These are the activations of a small neural network, seen along a few directions. Each row is one input.
Each table varies a few parts of the input and shows all the possible inputs, shuffled.
Descriptions start from the smaller parts, as in this example, which fits no table here: one of 6 places along a line, together with either a single point or one of 9 places along a line or (one of 3 separate values, together with one of 8 places around a ring).
Shared parts are said once, and a part with two or three values counts as separate values.

Other details of the inputs vary at random and push rows far along two fixed directions, the same in every table; ignore that.

Rows:
r1: [-15 -18   5  13  51 -17 -28   7 -66 -12 -26 -15  13]
r2: [  9 -11  22  23  48 -20 -42  32 -57 -11 -22   8  35]
r3: [-43 -15  -5   9  44  -8  42 -58  13  -1 -13 -50 -31]
r4: [-26   1 -32 -22  -1  11  60 -55  57 -11   4 -40 -43]
r5: [-30 -16 -16  -2  25  -4  28 -40  -9 -12 -13 -26 -19]
r6: [-14 -22   3  14  48 -15 -24   2 -72 -10 -27  -6  11]
r7: [ 31  28  13 -11 -66  43 -36  56  -3  50 107  36  25]
r8: [-45 -24  27   6  26  45  24 -60 -21  10  72 -58 -38]
r9: [ 45  24   1  -6 -70   1 -27  54  24   9  -3  56  25]
r10: [ 13 -27  22  11  40 -26 -43  23 -63 -13 -22  18  31]
r11: [-27 -11  -3  12  29  -7  28 -42   1   3 -14 -25 -20]
r12: [  9   2   7   4   9  -9   0  -1  -4  -4 -10  10  14]
r13: [-10  28 -28 -26 -70  17  60 -33 118  15  12 -13 -52]
r14: [ -8 -30  17  15  56 -24 -32   9 -50 -15 -20  -9  12]
r15: [ 47  37  -9 -18 -64   9 -23  55  17   0  -2  55  28]
r16: [-40 -21  -7   8  40  -8  49 -67   9  -5 -12 -41 -27]
r17: [ 17 -15  21  20  48 -20 -38  27 -59 -12 -21   9  39]
r18: [ 43  27   0  -4 -70   3 -31  56  24  15  -5  55  18]
r19: [ 43  41 -10 -13 -60  11 -30  66  23  -2  -1  46  24]
r20: [  2  21 -29 -31 -63  18  62 -33 118   5  16  -9 -46]
Each input here is: either one of 2 separate values or (one of 3 separate values, together with one of 6 places around a ring).
- Which other rows belong to the same alternative as r8? List them by row number. => r7

Rows:
r21: [ -6  27 -28 -26 -58  20  66 -40 108   7  17  -9 -44]
r22: [-12  -4   1   7  19  -4  10 -17  -7  -5 -11 -13  -3]
r23: [-14  -7  -2  -2  19  -5   8 -16  -9  -7 -10 -11  -5]
r24: [-10 -11   0  -3  22 -11   3 -12  -6  -6  -7 -13  -5]
r25: [-11 -10  -4   0  16  -4   9 -16 -11  -8 -10 -12  -5]
r26: [-16  27 -22 -21 -70  34  68 -42 105  26  49 -15 -45]
r27: [ 35   6  14   8   3 -12 -56  62 -45  -4 -12  40  46]
r28: [ 36  35   1 -11 -86  24 -13  44  41  25  39  48  14]
r29: [-12 -12  -5   0  15  -5   6 -16 -10  -6 -11 -13  -7]
r30: [ 11  29  -2 -12 -57  33  16   7  56  14  39   5 -12]
r31: [ 35  29  11  -6 -59  25 -28  49  15  12  33  36  17]
r32: [  6 -10   6   1  14 -11 -18  14 -22  -5 -10   5  11]
r33: [-14  -8   1   3  18  -6   8 -17  -7  -5 -11  -8  -7]
r34: [-14  -9  -7   2  17  -5   6 -12  -9  -4 -11 -13  -9]
r35: [ 29   3  13  11 -10  -8 -47  47 -38  -1 -16  36  33]
r36: [-15  -5  -6   1  20  -4   8 -13  -9  -6 -10 -12  -6]
r37: [ 46  41   4 -13 -83  28 -19  48  36  28  37  48  14]
r38: [-11 -12  -5   1  21  -8   6 -11  -4  -5  -7 -14  -8]
r39: [-10 -11   3   2  22  -8   7 -16  -2  -6  -7  -9  -6]
r40: [-12 -10  -7   4  18  -4   4 -12 -12  -5 -11 -13  -6]
r41: [-15  -5  -6   1  19  -7   6 -13  -9  -4 -10 -14  -8]
r42: [ -5  22 -24 -16 -36  15  39 -20  58   2   6  -6 -24]
r43: [ 35   6  21  14   1 -15 -57  61 -42   0 -14  38  46]
r44: [-15  -7  -3  -2  17  -8   5 -15  -9  -5 -10 -13  -7]
r45: [-10  -8   4   5  24  -7   8 -14  -1  -4  -8 -12  -2]
r46: [-10 -12   3   2  21 -11   3 -14  -5  -4  -8 -10  -6]
r47: [  3  -4   9   4  14   8 -20  10 -35  11  22   0   9]
r48: [-12  -9   0   8  16  -4   7 -16  -6  -2 -13 -14  -6]
r49: [ -7 -11   2   7  21  -6  10 -15  -3  -5  -8 -13  -3]
r50: [ -9 -15  -3  -1  19  -7   5 -15  -5  -6  -7 -13  -6]
r51: [-10 -12   3   6  21  -9   7 -13  -1  -2  -9 -14  -6]
r52: [-13  -8   1   7  17  -6   7 -14  -6  -2 -13 -14  -8]
r53: [ -9 -16   1   4  19  -8   5 -16  -3  -4  -8 -10  -8]
r54: [ 44  35   4 -12 -82  21 -30  62  21  22  37  55  29]
r55: [ -8  -7   3   6  23  -6   9 -15  -2  -6  -7 -13  -1]
r56: [ -8 -11  -6   1  22  -5   9 -13  -6  -7  -5 -13  -5]
r57: [ -9 -10  -2  -2  22  -7   8 -15  -5  -9  -5 -12  -3]
r58: [-12  -7   0   4  17  -5   9 -18  -9  -7 -11  -9  -6]
r59: [-14  -8   1   3  16  -8   5 -17  -7  -4 -12 -10  -9]
r60: [ 47  41   7 -14 -80  30 -34  66  24  13  37  48  25]
r61: [  5  27 -13 -24 -58  31  32 -14  64  22  42   0 -26]
r62: [-11  -8  -8   3  17  -3  10 -14 -11  -7 -10 -13  -6]
r63: [-13 -12   1   5  16  -7   4 -14 -11  -3 -13  -9  -9]
r64: [-10  -8   1   9  18  -4   9 -15 -10  -4 -12 -12  -3]
r65: [ 34  41  -4 -16 -77  34 -11  45  45  14  41  32   7]
r66: [ -8 -13   2   7  21  -7   6 -15  -1  -3  -9 -14  -5]
r67: [ 13  -9  19  15  13  -3 -51  43 -67   7  18  22  38]
r68: [ -8  -8  -4   1  24  -6   7 -11  -7  -8  -5 -12  -2]
r69: [-12  -6  -3  -1  18  -4   9 -17 -10  -8  -9 -12  -4]
r70: [ -7 -13  -1  -1  21  -7   7 -13  -8  -9  -6 -12  -3]
r71: [-14  -5   2   6  18  -7   6 -15  -6  -2 -12 -14  -6]
r72: [ 22  -4  14  11  20 -18 -52  48 -54  -6 -15  24  38]
r73: [-11 -11  -1   5  15  -4   9 -18 -10  -6 -11  -9  -7]
r74: [ -7 -14   1   3  19  -7   9 -17  -5  -7  -7 -10  -6]
r75: [ -9 -13  -6   2  21  -6   6 -12  -4  -5  -6 -14  -6]
r76: [ 34   6  28  15  -3   5 -58  56 -57  15  16  33  43]
r77: [ 35   4  17   5   1 -13 -56  60 -45  -5 -12  41  46]
r78: [-12  22 -29 -26 -54  18  57 -35  88   7   9 -13 -44]
r79: [-14  -4   2   6  20  -5   9 -16  -6  -3 -12 -12  -4]
r80: [-10 -15   2   3  19  -9   5 -15  -3  -4  -8 -10  -9]
- Changing only one part turns r45 into r77. The same change can be made to r30. Which row results? => r60
- Describe the family of inputs behind these rows. => one of 4 places along a line, together with either one of 3 separate values or (one of 2 separate values, together with one of 6 places around a ring)
- Which other rows does r21 become when the choice among 2 separate values takes its other values? List them by row number. => r58
- Which other rows does r27 become when the choice among 2 separate values takes its other values? List them by row number. => r36
- Which other rows does r27 become when the place on the ring of 6 takes its other values? List them by row number. => r38, r56, r68, r72, r75

Rows:
r81: [-54 -56  20  18 119 -16  26 -77 -64 -17   4 -65 -13]
r82: [-17  16 -11 -11 -58  31  48 -40  67  14  22 -14 -46]
r83: [-10  15 -32 -28 -39  24  47 -25  77   8  37 -22 -39]
r84: [ 44  14  18  14 -12   0 -52  66 -35  14  15  43  53]
r85: [-16  15 -32 -29 -55  29  50 -37  60   8  27 -12 -44]
r86: [  0  19   4  -2 -38  13   1   8  33  19  17   4 -13]
r87: [ 10  13   4   0 -32  17   2  11  38  12  22   0  -9]
r88: [ 14  13  14  -7 -32  20   4   4  37   1  22   5  -7]
r89: [  56   38   -6   14   -9  -32  -55   85  -27  -35 -101   59   62]
r90: [-14  20 -20 -13 -52  28  59 -45  64  20  27  -6 -34]
r91: [ 32  14   7  -2 -20  -3 -64  73 -46   9   9  43  40]
r92: [  61   -7    4   11   -2  -68  -70   81  -33  -23 -100   79   62]
r93: [-68 -52  11  24 114 -23  22 -73 -69   0  -1 -66 -18]
r94: [ -38  -61   20   11  116  -21  -19  -32 -101  -31   -2  -47    6]
- Describe the family of inputs behind these rows. => either one of 2 separate values or (one of 3 separate values, together with one of 4 places along a line)
- Start at r82 and move only the place on the line of 4, one step at a time. The first step leads to r86. Which rows follow, in order? => r87, r88
- Which other rows belong to the same alternative as r92? List them by row number. => r89
